Small tables with named rows and columns. After each table, cells are looked up by row and column.

sunav:
	rabe	ton
dolo	-14.56	88.95
vilazep	-13.55	87.55
vin	-15.00	88.11
fepub	3.59	-76.63
lezo	3.79	-76.32
befe	6.09	-73.88
pof	3.02	-76.28
milod	3.42	-76.51
tubunik	-18.55	80.25
kufav	3.33	-75.86
nerosu	-11.93	89.17
dodekeb	-13.29	90.55
pur	-16.16	85.98
levu	-15.00	-49.54

rabe of nerosu = -11.93
rabe of tubunik = -18.55
rabe of befe = 6.09
ton of vin = 88.11
ton of vilazep = 87.55
ton of levu = -49.54
ton of befe = -73.88
rabe of fepub = 3.59
ton of dolo = 88.95
rabe of vilazep = -13.55
rabe of vin = -15.00
ton of kufav = -75.86
rabe of pof = 3.02
ton of fepub = -76.63
ton of lezo = -76.32
rabe of levu = -15.00
rabe of dodekeb = -13.29
Row with the largest ton: dodekeb

keraf.csv
,nizef,fozol,bopizan,siz,datofu
nog,87,82,71,75,63
musaz,23,73,78,82,78
kadal,74,85,76,81,66
kiza,45,41,68,63,30

What is the bopizan of kadal in keraf?
76
What is the bopizan of musaz in keraf?
78
What is the fozol of nog in keraf?
82
What is the datofu of kadal in keraf?
66
What is the fozol of kiza in keraf?
41
What is the bopizan of kiza in keraf?
68
What is the nizef of nog in keraf?
87
What is the siz of musaz in keraf?
82
What is the nizef of kiza in keraf?
45
Row with the largest siz: musaz

Table lofima
,dinof,vimo,vam,rir,bof,lekudu,puz
gubomuz,133,51,77,137,59,52,154
rubim,52,49,113,63,173,210,84
ran,78,82,100,108,223,99,153
lut,185,152,52,174,164,81,97
ris,229,140,67,101,169,171,172
fama,124,85,64,142,111,224,213
gezetun,84,34,170,83,77,166,37
pup,203,216,123,76,209,144,82

What is the vam of pup in lofima?
123
What is the rir of lut in lofima?
174
What is the lekudu of pup in lofima?
144
What is the bof of ran in lofima?
223
What is the puz of ris in lofima?
172
What is the bof of gezetun in lofima?
77
What is the bof of gubomuz in lofima?
59
What is the rir of rubim in lofima?
63
What is the puz of lut in lofima?
97
What is the lekudu of ris in lofima?
171
What is the vimo of lut in lofima?
152
What is the puz of gezetun in lofima?
37
What is the dinof of pup in lofima?
203
What is the dinof of ris in lofima?
229
What is the rir of gubomuz in lofima?
137
Row with the largest vam: gezetun

Table tedo
	temor	mepulo	zot
gasa	15	204	226
rubaru	51	161	195
muf	213	96	95
nud	249	182	163
mevumu	157	153	168
nik	105	145	140
fizo	185	138	135
paragof	193	108	88
zigap	83	78	91

temor of fizo: 185
mepulo of nik: 145
zot of nik: 140
zot of zigap: 91
mepulo of rubaru: 161
mepulo of muf: 96
mepulo of gasa: 204
zot of fizo: 135
temor of mevumu: 157
mepulo of zigap: 78
mepulo of paragof: 108
zot of nud: 163
zot of mevumu: 168
mepulo of fizo: 138

tir =
        rosel  genibiv  sov  nupa  kosu
gesaka    651      544  648   679   519
zami      535      344  643   217   327
bunef     757      926  531   769   870
tiz       601      577  581   582   591
mos       305      562  486   362   883
ribago    631      614  628   546   624
kip       628      624  621   551   575
gef       578      456  637   680   566
rigavi    595      557  575   573   600
zor       606      651  583   632   694
boz       671      687  510   395   589
fezufo    477      429  642   722   557
tup       611      638  580   537   566
fopa      566      573  519   544   613

boz, rosel -> 671
zami, genibiv -> 344
tiz, genibiv -> 577
bunef, rosel -> 757
fopa, nupa -> 544
fezufo, genibiv -> 429
tup, nupa -> 537
ribago, kosu -> 624
rigavi, rosel -> 595
gef, genibiv -> 456
gesaka, kosu -> 519
ribago, nupa -> 546
ribago, rosel -> 631
fopa, kosu -> 613
kip, kosu -> 575
Row with the largest genibiv: bunef

Table belad
         zepoz  nunapat  fuf  viz  bidapev
bivoka      70      127  129  113      117
sidezik    253       86   95   77       81
dib         57      127  128   92      139
zozo        74       84   83  112       94

sidezik, nunapat -> 86
dib, bidapev -> 139
zozo, bidapev -> 94
dib, nunapat -> 127
sidezik, fuf -> 95
dib, zepoz -> 57
bivoka, nunapat -> 127
dib, fuf -> 128
zozo, zepoz -> 74
zozo, viz -> 112
sidezik, bidapev -> 81
sidezik, zepoz -> 253
sidezik, viz -> 77
bivoka, viz -> 113
zozo, nunapat -> 84

nupu
         temidak  zibulop  lakovof  fepug
nofeleb     0.42     0.46     0.63   0.52
peti        0.58     0.48     0.67   0.57
duto        0.96     0.66     0.76   0.52
gar         0.52     0.45     0.57   0.52
gik         0.53     0.15     0.52   0.40
pigodo      0.52     0.35     0.40   0.18
lur         0.84     0.51     0.46   0.52
vefa        0.60     0.52     0.52   0.52
remadek     0.36     0.61     0.53   0.51
ramo        0.53     0.36     0.65   0.84
rep         0.52     0.66     0.57   0.63
kug         0.66     0.31     0.73   0.72
suvi        0.55     0.25     0.30   0.56

What is the zibulop of suvi in nupu? 0.25
What is the lakovof of pigodo in nupu? 0.40
What is the fepug of nofeleb in nupu? 0.52
What is the fepug of gik in nupu? 0.40
What is the zibulop of gar in nupu? 0.45
What is the lakovof of duto in nupu? 0.76
What is the zibulop of vefa in nupu? 0.52
What is the lakovof of vefa in nupu? 0.52
What is the lakovof of nofeleb in nupu? 0.63

Table dum
fields: solut, pab, fusid, nazuga, nus, mub
nuz: [-14007, -22195, -53481, -34354, -11024, -33836]
zenuk: [-49976, -8602, -776, -3717, -21293, -81579]
rubufo: [-95763, 50986, 8071, -475, 1407, -98520]

rubufo, mub -> -98520
zenuk, nus -> -21293
zenuk, pab -> -8602
zenuk, nazuga -> -3717
rubufo, nazuga -> -475
nuz, fusid -> -53481
nuz, nus -> -11024
rubufo, pab -> 50986
nuz, pab -> -22195
zenuk, fusid -> -776
nuz, mub -> -33836

kezad
           vob   zoto    ras  tarep  fidit  mebok  sabidu  numulo
vorizub  -5.34   0.53  -7.94  -5.21  -4.62  -5.98   -5.94   -6.10
verizod  -2.59  -5.29  -6.80  -6.11  -0.72  -3.52   -3.17   -3.12
loben    -1.00  -7.85  -5.21  -3.60  -0.52  -1.69   -4.47   -1.80
zat      -0.60  -7.78  -1.48  -1.14  -8.02  -0.80   -3.50   -0.37
kib      -2.60   1.00   8.97   5.26  -3.94  -5.07    0.07   -2.52

What is the mebok of kib in kezad? -5.07
What is the vob of zat in kezad? -0.60
What is the tarep of vorizub in kezad? -5.21
What is the fidit of loben in kezad? -0.52
What is the mebok of zat in kezad? -0.80
What is the tarep of kib in kezad? 5.26
What is the vob of loben in kezad? -1.00
What is the mebok of loben in kezad? -1.69
What is the zoto of verizod in kezad? -5.29
What is the tarep of verizod in kezad? -6.11
What is the sabidu of verizod in kezad? -3.17
What is the sabidu of kib in kezad? 0.07
Row with the largest tarep: kib

fon =
         mut  ref  gifel  tefupap  fod  tebolo  famukim
lali     140  168    190      114  126     103      163
faku     110  154    241       80  124      56      179
gefu     109  150    226       83  127      45      201
ponezur   99  137    219      108  133     113      159
basurun  147  165    181      137  129     166      156
miro     110  140    193      107  144      55      205
nuli     110  153    232       81  125      49      191
legulak   92  127    187      128  168      93      176

fod of faku is 124
fod of ponezur is 133
ref of miro is 140
famukim of ponezur is 159
mut of legulak is 92
tebolo of gefu is 45
mut of gefu is 109
gifel of faku is 241
fod of nuli is 125
famukim of basurun is 156
gifel of legulak is 187
tebolo of legulak is 93
famukim of lali is 163
ref of faku is 154
famukim of miro is 205
Row with the largest tefupap: basurun

pitu
          laz  betufas  sukov  manepez   zet  rigano
salivu   3431     3090   3808     3481  2739    3693
turora   3713     3346   3949     3601  3394    3970
roniso   3480     4645   3310     2111  6896    2884
dofadun  3457     3908   3619     3814  3468    4004
rebun    3666     3677   3253     2966  3908    3281
nevi     3674     4270   3127     2830  6250    3065
dezos    3707     3463   3206     3391  4400    3654
vetaros  3203     3793   3091     3372  6617    3713
lifif    3510     3375   3769     3889  4174    3846
gokov    3791     4226   3180     2187  5002    3386
led      4005     4595   3294     2865  7659    3048

zet of nevi = 6250
manepez of vetaros = 3372
betufas of dofadun = 3908
sukov of gokov = 3180
laz of turora = 3713
zet of roniso = 6896
Which row has the largest manepez? lifif

